Each row below holds a small network's activations on one input, seen along a few directions.
Each table varies a few parts of the input and shows all the possible inputs, shuffled.
A made-up example of a description, with smaller parts first: one of 8 places around a ring, together with either a single point or one of 11 places along a line or (one of 3 separate values, together with one of 4 places along a line).
Shared parts are said once, and a part with two or three values counts as separate values.

Other details of the inputs vary at random and push rows far along three fixed directions, the same in every table; ignore that.
These rows show it; all are for the same input, with only those details redrawn:
[ 28 -11  12  16  -6   2   1 -12  -3 -11  -3  -6 -15  -1  17]
[ -1 -30  22  15 -18  19   8  -5  -4  -6  27  28 -10 -25  31]
[  7 -18  59  30 -42   7 -13  -3   4  -7  52  19   2 -23  40]
[  1 -12  32   7 -18   4 -11   9   2   3  28   1  -5 -17  15]
[ 43  -2  34  33 -23  -7 -10 -18   1 -17   7 -12  -9   5  26]
[-30 -10  -1 -36  15   6 -10  39   1  28  12 -12 -10 -22 -23]
[-18  -1  28 -19  -6  -3 -25  35   6  23  29 -19  -1 -19 -12]
[ 44  -1  43  37 -30  -8 -14 -19   2 -18  14 -12  -6   4  30]

Table:
r1: [-34  25  15 -14 -10 -15 -15  22  17  25  30  -6  22 -11 -13]
r2: [ 13   8 -17  -6  20  -4  -2  -1  -7   0 -41 -23  -6  21 -39]
r3: [-19 -25 -26  -8   8  28  37 -14  -3   2  12  40   1 -20  34]
r4: [ -2  -7  32  13 -20   5  -8   2   9   5  26   7   2 -17   4]
r5: [-49 -23  -9 -15   7  21  13  19  -4  14  14  40  -8 -27 -22]
r6: [ 18  24   9   0  -2 -24 -19  10  11  12  -9 -36  -8  10 -34]
r7: [-28  19  17 -20  -9  -9 -13  21  17  27  33 -14  24 -12  -9]
r8: [ 14   9  -5  15 -17 -11   7 -20  -4 -15  -1  12  13  17  13]
r9: [ 20  24 -27  -9  10 -22   6  -8   6   3 -20 -21  -1  18  -7]
r10: [ -3  11 -18  -5   7  -2  12 -13  -4  -1 -16  -2  14  16  -9]
r11: [  6  13 -12 -11  15 -13 -13  16  -1   3 -24 -19 -10  15 -38]
r12: [ -5 -31  18  11 -18  19   4  -2  -1  -7  31  34  -7 -27  30]
r13: [-19 -27 -30 -10   6  22  32 -12  -5  -3  13  42  -1 -21  36]
r14: [-20 -36 -18   3  -2  25  25  -5 -16 -10   2  57 -12 -17   5]
r15: [  2  23 -19 -21  23 -15  -5   9   2  10 -19 -35   4  12  -8]
r16: [  8   7 -11 -16  20  -7 -18  16  -4   0 -23 -27  -8  14 -30]
r17: [  1  22 -19 -22  17  -8  -4   6  -2   9 -19 -29  15  24 -19]
r18: [ 36  37  42  28 -25 -23 -24 -16  15  -9  14 -33  25  21  25]
r19: [  3  16 -24  -5  10 -12   8  -6   4   0 -13   1   3   7   1]
r20: [ 44   6  38  40 -36 -15 -13 -20   7 -18  15   1  -4   6  20]
r21: [-18 -27  24   6 -22  17  -8   8  -9  -7  32  33   6 -18  14]
r22: [ 23   7  -9  24 -14  -7  23 -35   5 -12  -3  12   1   7  24]
r23: [-26 -10   6 -29   8   6 -12  35   1  24  18  -9  -8 -23 -16]
r24: [ 28  22   8  16  -4 -10  -3 -20   2 -14  -8 -20  15  27  14]
r25: [-37   8  -8 -33  11  -2 -11  28   7  20  20  -3  16 -15  -3]
r26: [ 19  -3 -23   7  25   6  13 -16  -2  -7 -42  -4 -17   6 -14]
r27: [ 28  40  39  35 -36 -32 -20 -20  12 -12  15 -22  24  27   7]
r28: [ 10   9 -11 -16  22  -9 -19  16   1   4 -24 -29 -11   7 -24]
r29: [-48 -12 -17 -30  14  16  12  21  -6  14  17  18   9 -17   3]
r30: [-51  15   8 -18 -10 -15 -19  30  16  18  15 -13  21  -2 -14]
r31: [ 22   0 -18  17  11  -2  13 -20  -1 -10 -34   4 -20   6 -10]
r32: [ 16 -19 -25  18  19  20  29 -30 -12 -22 -39  23 -18   7  -2]
r33: [ 12  -3 -38  11  20  12  38 -38  -3 -15 -34  19  -3   6  19]
r34: [  9  26 -34 -13  19 -19   4  -2  -1  -2 -30 -19   2  26 -21]
r35: [-41 -17 -17  -5  -9  18  28  -7  -6   4  20  51  12 -17   9]
r36: [ 10  11  -7 -13  24  -3 -13  14   4  10 -26 -31  -9   8 -25]
r37: [ 29  -8  11  17  -5   6   2 -14   1  -9  -3  -3 -10   1  14]
r38: [  9   8  -7 -14  23  -8 -14  16  -1   8 -26 -34 -14   6 -22]
r39: [  7 -21 -25  -2  19  21  18 -10 -15  -9 -30  13 -13   7  -7]
r40: [  7   6  -6 -14  21  -6 -14  17  -6   3 -24 -32 -11  13 -29]
r41: [ 10  29  -2 -15  -1 -24 -24   9   0   2  -6 -38  20  27 -14]
r42: [-33  -6  10 -24  11  14 -14  33   1  19  14  -1   2 -12 -26]
r43: [ 36   5  41  51 -42 -11 -10 -29  -1 -24   9   9   4  15  10]
r44: [-30 -25 -15 -14   2  21  27   0  -4   7  25  34   1 -27  32]
r45: [-11  24  55   5 -37 -19 -40  19  13   3  55 -15  36   1  14]
r46: [-52 -10  -3 -20   6   1 -14  37   8  17  -3  -1  -4 -12 -31]
r47: [ 22 -17 -33  16  16   9  26 -25  -9 -20 -37  27 -26   1   6]
r48: [  9  -4 -37  11  18  13  39 -38  -8 -19 -32  22  -1  14  13]
r49: [ 20 -28 -28  11  15  18  25 -23 -23 -23 -38  17 -22   9   8]
r50: [-39 -11  -3 -20  -3  11   6  15  -8  10  25  19  16 -13   9]
The inputs of r5 and r27 match in every part but one. If r14 is changed in the same way as r5 into r27, which row does it become?
Answer: r8
The inputs of r12 and r13 match in every part but one. If r38 is changed in the same way as r12 into r13, which row does it become?
Answer: r15
What do these inputs look like to the network?
Answer: one of 2 separate values, together with either a single point or (one of 4 places along a line, together with one of 6 places around a ring)
Which other rows does r4 become when the place on the ring of 6 takes its other values? List them by row number.
Answer: r6, r12, r20, r23, r37
Which other rows does r21 become when the place on the ring of 6 takes its other values? List them by row number.
Answer: r2, r14, r39, r43, r49
Which other rows does r3 become when the place on the line of 4 takes its other values? List them by row number.
Answer: r17, r18, r24
Which other rows does r4 become when the choice among 2 separate values takes its other values? List them by row number.
Answer: r7

Table:
r51: [ -2  -2 -21 -11  10   2  11  -2  -5   3 -11   2  -2   2  -7]
r52: [  9   4 -21  -7  10  -4   7  -3  -6  -2 -14  -2  -4   8  -6]
r53: [10  1  0  9 -5 -7 -4 -4  0 -8 -8  0 -4  6 -3]
r54: [-10   8   6  -6   0   0  -6   8   5   9  10  -1  10  -5  -5]
r55: [ 5  0  4 -7  3  2 -7  5 -3  1  4 -9  4  1  5]
r56: [ 7  7  9  7 -1 -1 -3 -3  1 -3 -1 -4  3  5 -4]
r57: [-16   4   1  -8  -3  -3  -3   8   7   9   9  -3   7  -4  -1]
r58: [-4  1 15  9 -8  0 -8  2  4 -2  6  3  2 -3 -1]
r59: [-18 -30 -25  -2   7  19  25  -5 -13  -6  -7  38 -15 -13   6]
r60: [-4  9  3  0  3 -4 -2  1  5  2  2 -5  5  0  3]
r61: [ 7  9 -2  7  1 -5  1 -9  5 -4 -6 -5  3  5  8]
r62: [  4  -6  13   2  -5   1  -1   5  10  11  18   4 -14 -23   5]
r63: [  4  -2   4  -7   1   3  -4   4  -4   2   4 -11   3   2   5]
r64: [ 3  1  4  1 -7 -2 -2 -1 -1 -1  3  0  2  3 -5]
r65: [-3 -4  4  6 -6  1 -2  0  2 -2 -2  4 -1  0 -3]
r66: [11  7 -2  5 -2 -4  1 -9  2 -3 -4 -2  4  7  2]
r67: [ -1  -3 -20  -9  11   3   7   0  -5   0 -12   6  -5   2 -12]
r68: [-2  1 17  6 -7  3 -3 -1  0  1 10  0  5 -1 -1]
r69: [ -7   4   5  -5  -2  -1  -7   9   4   6   7   0   6  -2 -11]
r70: [  4   0 -13   1  14   1   6  -4  -3  -3 -26  -7  -9   8 -12]
r71: [ -9   1   4  -8  -3  -2  -7  12  -2   6  12   4   2  -3 -10]
r72: [ 24   2  12  24 -16 -10  -5 -13  -2 -18  -3   3  -4  10  10]
r73: [-15  -2 -16 -17   9   3   5  10  -2   9   2   7   2  -7  -9]
r74: [  4   4 -22  -6   9  -6   8  -5  -1  -1 -17  -7  -4   7  -1]
r75: [-10   2   2 -11  -5  -3  -3  10  -2   9  13  -1   5  -3  -5]
r76: [ 26  -4  17  21 -10  -1  -9 -12  -3 -19  -4  -4  -4   9  17]
r77: [  8   6 -27  -6  13  -8   8  -6  -1  -4 -21  -6  -6   9  -3]
r78: [ 19   0  10   6  -3  -6  -1  -2   8   8   3 -12 -16 -10   2]
r79: [-14  -3   6  -5  -6  -3  -8  12   1   5   6   1   0  -4 -11]
r80: [ 22   6  13  21 -12  -3   2 -22   1 -11  -1  -3   6  10  15]
r81: [-11 -12   6  10  -6  10   5  -4   0  -4   4  17  -2  -8   6]
r82: [-10   4  10  -3  -1   2  -7   8   4   7  10   0   6  -4  -9]
r83: [-15   1  10  -2   1   1  -8  12   3   5   5   1   1  -6 -10]
r84: [ 2  9  6  6 -1 -5  0 -5  4 -1 -1 -9  4  4  6]
r85: [ -8 -27  -6  17 -14  18  27 -20  -7 -17  18  52  -3 -18  42]
r86: [ 9  3  5  4 -8 -6 -3 -1 -4 -3  2 -4  0  7 -4]
r87: [  4   0 -16   0  10  -1   3  -3   0  -4 -22  -1  -8   7 -12]
r88: [-4  2 -2  2  1  0  5 -5  3  1 -2  0  3  0  7]
r89: [  5   1 -13  -2  12   3   8  -7  -3   0 -19  -5  -4   8 -11]
r90: [ 5 -2  6 -5  3  3 -9  6 -4 -1  3 -7  1  1  0]
r91: [ -2   2  -3 -13   9  -2  -8  10   0   3   0 -14   1   0   4]
r92: [-12   5   3  -9  -6  -8  -5  11   2   7  13  -3   4  -3   1]
r93: [ -3   1 -17  -8  17   6  11  -2  -3   3 -13   2  -1   1  -6]
r94: [-11  -9  10  -8   0   5 -12  16  -3   4   6  -6  -1  -5  -3]
r95: [ 6 -5  9 -2  0  5 -6  3 -5 -2  3 -7  0  3  3]
r96: [-9 -6  2 -1 -4  7  4  0  0  3  6 10  3 -4 -3]
r97: [-17  -4   0  -8  -3   6   4   6   2   9  13   9   7  -9  -1]
r98: [  8   1   5   0  -1  -2  -6   0   0  -3   1 -14   2   4  13]
r99: [ 8  8 -4  6 -1 -7  1 -8  6 -4 -5 -4  3  6  7]
r100: [ 1  5  7  2 -1  1  2 -3  0  2  2 -4  6  2  1]
What do these inputs look like to the network?
Answer: one of 2 separate values, together with either a single point or (one of 4 places along a line, together with either a single point or one of 5 places along a line)
The inputs of r96 and r69 match in every part but the choice among 2 separate values. If r63 is changed in the same way as r96 into r69, which row does it become?
Answer: r55
The inputs of r76 and r94 match in every part but the choice among 2 separate values. If r56 is changed in the same way as r76 into r94, which row does it become?
Answer: r68
Which other rows does r100 become when the place on the line of 5 takes its other values? List them by row number.
Answer: r51, r75, r80, r97
